A small network was shown many inputs. Here are its activations along a few directions, one row for each input.
In each table, some parts of the input vary, and every possible input appears once, in random order.
Descriptions start from the smaller parts, as in this example, which fits no table here: ring(8) and (point or line(11) or (values(2) and line(6))).
Shared parts are said once, and a part with two or three values counts as separate values.
(in the rows, 128 means zero)

Other details of the inputs shift rows strongly along two fixed directions, in all tables alike. That doesn't count.

Table:
x1: [128  88 128 147 113 134 159 142  88 150 140 141 116 134]
x2: [103 117 112 121 113 129 122 142  90 160 136 136 123 144]
x3: [136 160 148 159 133 148 122 109 164  95 123  95 123 109]
x4: [141  86 120 150 120 138 143 138  81 133 147 141 111 159]
x5: [145 163 139 160 132 151 125 114 162  83 129  95 124 120]
x6: [139 163 140 162 136 152 126 116 166  88 129  99 119 114]
x7: [114 123 105 133 117 122 149 148 102 166 154 122 124 122]
x8: [112 120 107 132 121 120 146 144  98 167 149 120 126 122]
x9: [115 123 106 149 137 134 129 133  73 154 147 109 122 152]
x10: [178 116 158  64 143  99  90 106 189  76 104 165 135 122]
x11: [123 167 158 150 140 156 117 104 151  97  97 114 138 121]
x12: [146 158 141 156 145 154 123 105 158  83 129  95 126 129]
x13: [103 122 113 124 121 130 127 138  91 162 127 138 129 137]
x14: [117 125 126 108 130 127 138 131 134 135 123 136 147 138]
x15: [109 129 102 146 124 135 159 146 101 167 157 112 140 134]
x16: [124 162 149 148 137 160 114 110 156  85 109 112 127 129]
x17: [120 171 148 143 126 160 138 116 169  93 115 113 132 123]
x18: [ 91 128  99 131 116 141 158 153  91 171 149 130 139 156]
x19: [132 167 142 148 124 162 122 114 162  79 119 111 127 138]
x20: [142 160 153 161 148 144 113 105 145  88 111  97 131 123]
x21: [111 119 111 124 121 130 118 139  82 147 132 134 127 153]
x22: [141 158 149 159 145 145 116 105 149  86 114  95 128 121]
x23: [156  73 108  58 119  60 115 148 134 159 136 170 117 103]
x24: [171  44 124  73 108  75 136 145 129 147 136 197 109 113]
x25: [131 123 118 128 122 117 128 136 131 139 133 122 119 112]
x26: [136 159 147 160 145 147 119 109 157  89 119  97 122 114]
x27: [143  75 108  46 111  70 110 152 129 157 129 189 121 121]
x28: [153  94 137 147 118 133 136 131 113 108 134 141 113 139]
x29: [106 128 102 150 121 132 143 139  92 169 147 114 121 123]
x30: [117 163 151 145 136 155 132 106 164  93 106 111 145 127]
x31: [151 130 168 176 124 159 136 110 151  80 116 119 115 123]
x32: [136 162 157 161 145 143 118 108 152 100 103  98 129 110]
x33: [197  48 142  60 118  65 117 137 169 102 129 204 106 108]
x34: [ 98 118 104 118 116 127 145 144 100 163 140 138 135 145]
x35: [125 168 148 148 121 162 123 113 167  91 118 113 125 128]
x36: [ 90 128 114 135 122 139 138 143  75 168 130 126 134 144]
x37: [147 128 164 171 136 160 157 111 160  84 116 117 138 127]
x38: [152  75 110  58 130  63 132 145 140 160 143 169 140 111]
x39: [131 159 153 156 152 144 138 106 162 101 114  96 149 116]
x40: [123 164 151 147 125 160 118 110 163  91 113 111 127 127]
x41: [ 89 125 110 137 123 136 140 140  79 167 131 127 141 149]
x42: [113 120 100 134 118 120 152 144 105 166 156 123 132 127]
x43: [123 167 149 172 144 155 140 103 158  99 117  85 142 114]
x44: [ 98 121 107 116 114 129 142 148  95 164 139 137 127 140]
x45: [130 163 144 146 129 161 117 110 157  79 114 109 129 137]
x46: [ 89 128  97 134 111 138 153 149  89 171 148 131 132 152]
x47: [101 120 107 121 117 130 131 140  93 164 132 139 126 137]
x48: [190  46 143  55 117  63 133 132 178 112 127 201 125 104]
x49: [111 122  96 150 120 132 135 145  76 157 154 108 118 144]
x50: [188 113 145  68 125  81 109 122 221  88 120 158 121  81]
x51: [165 118 160  67 139  90 106 110 199  88  97 167 148 106]
x52: [106 126 117 150 139 128 146 137  86 170 136 112 144 138]
x53: [100 134 101 166 112 145 142 147  79 170 159 102 116 137]
x54: [103 125 104 150 124 131 140 138  82 174 143 112 122 126]
x55: [165  72 105  57 131  66 111 139 128 143 148 170 119 125]
x56: [130 126 126 129 134 116 126 124 125 143 125 125 127 112]
x57: [ 91 125 111 134 128 138 145 143  82 168 133 127 147 153]
x58: [ 92 131  97 137 108 143 144 148  87 173 145 133 120 145]
x59: [130 125 127 113 135 133 112 122 116 121 126 136 130 151]
x60: [177  75 122  36 125  47 120 133 187 129 135 183 134  92]
x61: [106 123  98 152 124 133 136 146  81 161 154 112 113 136]
x62: [129 123 119 123 133 119 146 132 137 141 140 121 143 121]
x63: [131 162 152 155 142 145 134 108 160  99 115  95 134 105]
x64: [ 95 126 109 141 124 141 123 142  72 157 134 128 123 153]
x65: [104 123 101 122 105 132 135 154 100 163 140 139 117 142]
x66: [127 164 157 151 143 158 109 108 147  88 103 114 133 130]
x67: [105 122 108 151 121 130 132 140  78 169 147 108 118 133]
x68: [179 115 158  71 142  78 111 111 204  92 107 153 135  84]
x69: [171 117 164  67 133  93  90 111 193  86  98 167 134 106]
x70: [110 132 119 153 134 129 132 131  87 165 130 114 127 127]
x71: [133 126 135 132 134 114 115 126 118 138 125 123 126 120]
x72: [135 166 141 144 132 167 123 109 162  79 123 112 127 148]
x73: [119 164 149 141 137 159 141 112 171  94 112 110 149 132]
x74: [145 159 152 158 156 148 115 100 145  88 115  98 131 131]
x75: [104 118 102 122 116 131 126 147  92 153 143 140 117 148]
x76: [136 159 156 160 141 144 116 104 154  97 113  96 127 112]
x77: [154  72 121  36 115  62  99 143 138 148 127 195 125 120]
x78: [ 91 130 113 133 120 141 141 141  87 161 133 125 130 142]
x79: [112 118 112 136 132 115 141 135  96 165 138 120 137 128]
x80: [124 164 155 148 134 157 116 111 154  93  98 111 133 122]
x81: [ 98 123 101 137 116 140 126 142  69 155 140 124 124 161]
x82: [121 115 103 135 125 119 127 140  86 151 146 118 120 138]
x83: [ 99 137 120 164 134 137 142 135  74 169 133 103 132 134]
x84: [125 171 144 157 138 175 122 104 151  78 118 100 129 151]
x85: [ 91 126 100 137 109 141 136 151  80 170 137 127 119 147]
x86: [151 131 164 175 125 159 141 113 153  82 110 119 114 119]
x87: [142 146 161 113 146 129 122 109 178  91  98 134 155 121]
x88: [111 139 121 128 120 142 131 129 126 135 125 131 125 129]
x89: [125 170 156 163 141 167 111 104 138  82 102 101 137 139]
x90: [127 118  96 133 124 127 135 143  94 149 162 122 118 147]
x91: [184 112 153  74 145  80  96 112 201  82 111 156 123  92]
x92: [129 123 122 110 131 133 116 124 119 121 131 137 127 152]
x93: [106 129  97 152 115 136 148 146  90 174 155 115 119 126]
x94: [140  86 123  55 123  75 114 144 124 155 122 183 135 121]
x95: [173  83 136  50 136  50 112 127 172 130 119 177 140  98]
x96: [126 166 159 151 137 156 113 110 149  95  95 112 136 123]
x97: [135 160 152 160 142 144 121 109 156  99 106  95 127 108]
x98: [ 95 129  96 139 111 143 135 152  82 160 150 132 114 155]
x99: [165  77 121  58 133  55 102 140 136 143 130 178 119 110]
Each input here is: line(9) and (point or (values(2) and line(5))).
The inputs of x40 and x84 match in every part but the line(9) part. If x31 is changed in the same way as x40 into x84, which row does it become?
Answer: x4
Change only the line(9) part in x55. List by row number the other rows that result.
Answer: x23, x26, x38, x43, x54, x63, x67, x82
Change only the values(2) part in x77. List by row number the other rows that result.
Answer: x76
List by row number the other rows that have the line(9) part in common with x47.
Answer: x11, x13, x24, x29, x54, x56, x58, x70, x88, x93
Change only the line(9) part in x25. List by row number the other rows that result.
Answer: x3, x8, x12, x29, x49, x60, x61, x62

Table:
x100: [106 137 105 188 112 163 152 140  85 154 155  96 104 134]
x101: [138  96  88 124 124  96 138 148  94 170 168 123 111 121]
x102: [130 131 135 130 119 130 147 128 159 126 129 129 131 109]
x103: [110 128 120 175 118 162 136 135  83 134 139 115 108 150]
x104: [104 105 108 156 126 144 131 144  31 164 141 130 122 176]
x105: [109 167 129 116 119 135 109 139 146 121 114 130 132 128]
x106: [117 123 107 136 130 114 153 140 110 164 152 111 138 119]
x107: [123 147 138 110 123 133  91 115 140 104 107 128 125 129]
x108: [ 96 182 162 206 132 203 148 106 135  91 104  83 142 141]
x109: [144 116 144 135 125 135 119 122 131 103 119 140 114 130]
x110: [132 163 131 102 143  99 103 132 165 125 118 115 142 102]
x111: [115 122 102 153 121 150 136 141  76 143 155 120 113 164]
x112: [106 108 106 175 138 127 137 143  29 186 144 104 122 145]
x113: [150 116 115 115 121 126 125 131 137 109 146 138 113 142]
x114: [152 139 146 115 121 125 142 117 204  95 123 130 131  93]
x115: [159 132 164 109 130 117 131 109 209  86 106 141 137  91]
x116: [119 144 114 151 132 132 155 130 131 145 148  94 138 115]
x117: [148  64  97  72 116  83 117 155  90 158 155 180 113 152]
x118: [114 157 119  96 126 124 104 143 134 128 124 137 141 144]
x119: [ 95 186 154 204 141 204 146 106 121  93 111  78 150 161]
x120: [145 123 130  62 128  99  79 118 147 107 115 154 133 138]
x121: [135 144 144 104 128 116  91 112 155 110 105 128 125 108]
x122: [137 115 145 104 134 122 126 124 135 114 111 151 149 145]
x123: [164 129 174 105 135 113 125 106 211  82  96 147 140  90]
x124: [150 101 138  79 115 102 131 131 172 113 121 170 134 116]
x125: [105 165 125 156 145 138 103 114 101 139 124  77 134 126]
x126: [ 83 146 122 198 141 157 157 132  55 174 131  80 147 141]
x127: [116 128 107 161 109 156 143 140 100 134 150 116 104 142]
x128: [120 112 110 147 112 141 134 141  98 137 146 131 104 144]
x129: [ 95 204 142 175 169 174 129  88 149 111 105  64 147 119]
x130: [112 154 127  97 145 143 113 108 148 114 111 137 143 145]
x131: [141  67 105  70 129  56 135 151 104 186 145 165 140 115]
x132: [140 116 131 145 124 128 129 130 123 128 132 129 109 119]
x133: [107 130 119 137 125 147 144 135 105 138 137 126 141 158]
x134: [145 142 144 112 130 137 132 115 183  84 122 132 142 131]
x135: [148  58 109  85 113  75 121 154  91 173 143 178 106 122]
x136: [144 126 142 136 136 140 115 117 125  96 123 131 123 147]
x137: [149 101 145 120 127 121 114 126 122 110 112 153 116 131]
x138: [139 121 130 120 139 103 139 125 146 136 133 122 144 107]
x139: [145 109 146 139 131 122 120 125 118 124 114 139 116 118]
x140: [120  80  88  77  96  96 150 164 110 175 159 171 122 134]
x141: [117 140 114 130 119 147 148 132 135 124 145 121 138 147]
x142: [158 124 146 145 151 114 117 113 137 110 123 112 124 110]
x143: [ 90 155 108 127 115 126 121 156 101 170 130 123 128 126]
x144: [183 113 153 102 127 103 115 114 202  80 120 149 109  90]
x145: [110 177 174 201 140 184 145 102 143  97  93  86 145 120]
x146: [109  90  93  53 121  81 121 144 108 194 132 178 125 122]
x147: [144 171 155 199 156 161 128  99 149  84 120  68 124 111]
x148: [ 73 116 109 167 113 157 156 152  37 186 134 124 135 164]
x149: [110  85  91  39 118  84 115 145 111 181 130 192 126 135]
x150: [165 128 158  87 121 117 127 113 224  70 112 155 134 102]
x151: [191 124 151 108 147  95 112 106 204  76 124 125 120  86]
What is each input in this table made of?
Answer: line(4) and (values(3) or (values(2) and line(5)))
The inputs of x122 and x126 match in every part but the line(4) part. If x104 is changed in the same way as x122 into x126, which row does it become?
Answer: x112
Change only the line(5) part in x101. List by row number the other rows that result.
Answer: x112, x142, x147, x151
List by row number the other rows that have the line(4) part in common with x128.
Answer: x103, x105, x107, x108, x109, x124, x127, x137, x140, x148, x149, x150
Change only the values(3) part in x130. List by row number the other rows that result.
Answer: x118, x120
Change only the values(2) part in x116. List by row number the other rows that result.
Answer: x101

Table:
x152: [102 140 115 125 133 145 141 129 115 143 130 125 144 152]
x153: [ 79  89  70  97 115  90 133 166  26 238 155 149 127 145]
x154: [123 196 177 163 133 181 108  99 195  54  78 100 137 119]
x155: [ 66 142  88 159 131 140 137 144  33 204 144  99 130 152]
x156: [105 186 133 180 156 160 120 113 114 115 122  68 142 136]
x157: [ 73 175 124 182 131 169 135 122  85 157 120  83 143 132]
x158: [168 158 176 166 139 161 113  89 188  40 106 103 113 119]
x159: [126 149 144 108 137 138 130 112 174  99 111 132 148 126]
x160: [103 166 131 227 147 183 146 116  78 133 136  55 125 135]
x161: [190  67 138  49 131  51 110 125 180 124 121 181 124  81]
x162: [ 78  98  79 109  99 119 128 169  38 211 143 156 117 164]
x163: [133 198 169 166 149 184 100  91 179  49  96  90 128 133]
x164: [142 199 175 154 159 173 122  78 219  37  96  93 155 126]
x165: [160 133 155  71 129 112  91 107 201  75  95 162 126 112]
x166: [151 146 167  82 130 117 122 109 219  76  95 152 154 105]
x167: [ 94 152 139 200 123 181 169 130 104 129 129  95 139 138]
x168: [132 131 138 161 133 154 154 116 132 111 134 112 134 133]
x169: [149 154 170  93 137 108 104 108 204  92  91 137 149  88]
x170: [135  69 110  91 113  73 134 160  92 191 143 170 124 108]
x171: [144  50  82  83 116  71 148 167  70 186 176 171 124 151]
x172: [ 92 118  93 190 124 160 168 144  44 174 164 103 128 167]
x173: [126  55  90  93  97  88 132 163  57 188 154 177  98 143]
x174: [ 91 171 113 179 139 175 146 128  86 140 140  81 147 173]
x175: [176 104 105   5 105  45  98 142 230 116 146 180 112  83]
x176: [127 152 130 134 135 144 101 123 125 100 127 116 128 149]
x177: [ 77 175 138 241 129 216 176 121  88 126 131  65 137 150]
x178: [177 153 183 149 140 153 110  88 208  35  97 118 112 107]
x179: [170  63 120  68 134  58 116 138 138 150 137 173 118  96]
x180: [107  94 104 146 119 136 161 149  77 172 153 135 127 148]
x181: [125 109 108 164 119 144 128 146  59 144 158 112 109 156]
x182: [150 124 155 131 116 128 125 129 156  96 108 145 114 114]
x183: [141 123 146 144 119 141 127 121 141 104 114 134 110 122]
x184: [108 153 140 128 128 152 139 117 151 119 112 121 149 134]
x185: [ 92 126  95 129 137 116 123 143  66 183 143 115 135 143]
x186: [121 121 132 157 129 125 141 130 104 154 128 118 121 112]
x187: [129  83  97  57 113  85 103 151 102 165 136 183 116 144]
x188: [216  61 137  36 141  32  99 126 191 105 131 182 125  83]
x189: [185  82  96  49 100  56 125 153 194 131 166 173  96  82]
The inputs of x183 and x162 match in every part but one. If x160 is changed in the same way as x183 into x162, which row does it become?
Answer: x185
What is each input in this table made of?
Answer: values(2) and (point or (values(3) and line(6)))
Change only the line(6) part in x159. List by row number the other rows that result.
Answer: x152, x164, x166, x174, x184

Table:
x190: [110  96  83  50 117  76 110 158  93 190 146 168 134 141]
x191: [145 111 134 126 131 114 116 125 122 125 125 133 119 120]
x192: [106 141 129 112 132 132 126 127 126 138 116 133 148 139]
x193: [152  98 131  97 118 107 120 134 142 117 129 162 117 126]
x194: [115 178 142 120 133 153 106 111 167  93 105 117 138 131]
x195: [ 61 220 129 209 139 214 131 112  99 119 117  54 142 160]
x196: [153 118 135 110 133 102 131 124 164 120 129 135 128 101]
x197: [155 161 165 150 141 150 131  99 199  64 112 106 134 109]
x198: [120  97 109 128 114 124 129 146  77 157 142 146 113 148]
x199: [ 78 136  94 188 116 166 166 148  54 180 159  94 126 155]
x200: [ 74 150 114 148 125 152 137 138  78 170 125 112 144 148]
x201: [126 127 128 156 138 131 125 124  99 138 129 109 122 127]
x202: [170 119 150 105 141  98 116 114 179  98 117 138 127  97]
x203: [161  92 131  80 116  97 120 135 159 114 128 172 118 119]
x204: [ 94 127 100 176 125 143 151 146  57 182 152  99 123 140]
x205: [140 172 164 180 140 165 132 101 174  75 110  88 129 109]
x206: [144 170 152  91 148 113  96 101 206  85  99 123 144 100]
x207: [ 65 134  85 202 112 178 169 156  22 192 164  91 122 171]
x208: [170  78 130  71 127  80 107 131 142 119 128 174 119 123]
x209: [117 180 159 140 148 151 119 102 171  96  95 104 153 115]
x210: [168  54 112  49 119  49 111 149 124 157 140 189 115 111]
x211: [147 192 181 190 147 188 130  85 202  35  99  81 134 118]
x212: [108 123 113 169 130 147 134 134  62 155 141 107 121 152]
x213: [140 147 151 160 135 145 127 113 150  98 118 105 125 115]
x214: [ 86 121  93 182 120 154 152 151  31 186 158 102 121 162]
x215: [155  69 113  72 120  79 118 145 115 146 141 176 118 131]
x216: [172 109 149  82 120 104 120 121 199  84 118 166 123 107]
x217: [160 121 147  98 120 119 128 119 196  86 118 154 124 109]
x218: [178  53 116  35 117  52 112 146 148 136 139 200 119 117]
x219: [147 140 150 149 141 140 122 110 148  92 118 113 127 124]
x220: [ 76 126  99 122 119 138 139 150  64 184 135 135 142 163]
x221: [150 149 152 137 139 130 135 109 189  93 118 111 133  96]
x222: [170  67 118  48 115  56 123 145 160 143 139 185 121  99]
x223: [ 88  87  84  73 105 100 131 167  58 207 142 177 133 159]
x224: [163 198 197 190 164 174 114  70 220  25  85  71 135  94]
x225: [ 85 150 101 122 125 130 119 141  89 169 133 117 135 141]
x226: [166  52 104  42 116  50 122 154 130 159 149 193 121 118]
x227: [ 97 152 120 187 122 167 157 131 102 145 140  89 126 131]
x228: [147 161 171 166 140 167 114  96 168  60 101 107 122 125]
x229: [ 62 143  88 207 112 185 173 151  33 186 162  86 124 168]
What is each input in this table made of?
Answer: line(5) and (values(2) or line(6))
The inputs of x212 and x201 match in every part but the line(5) part. If x197 is changed in the same way as x212 into x201, which row does it become?
Answer: x196
The inputs of x217 and x227 match in every part but the line(5) part. If x203 is changed in the same way as x217 into x227, which row does it become?
Answer: x205
Change only the line(5) part in x210. List by row number the other rows that result.
Answer: x198, x215, x219, x224
Change only the values(2) part in x190. List by row number the other rows that result.
Answer: x192
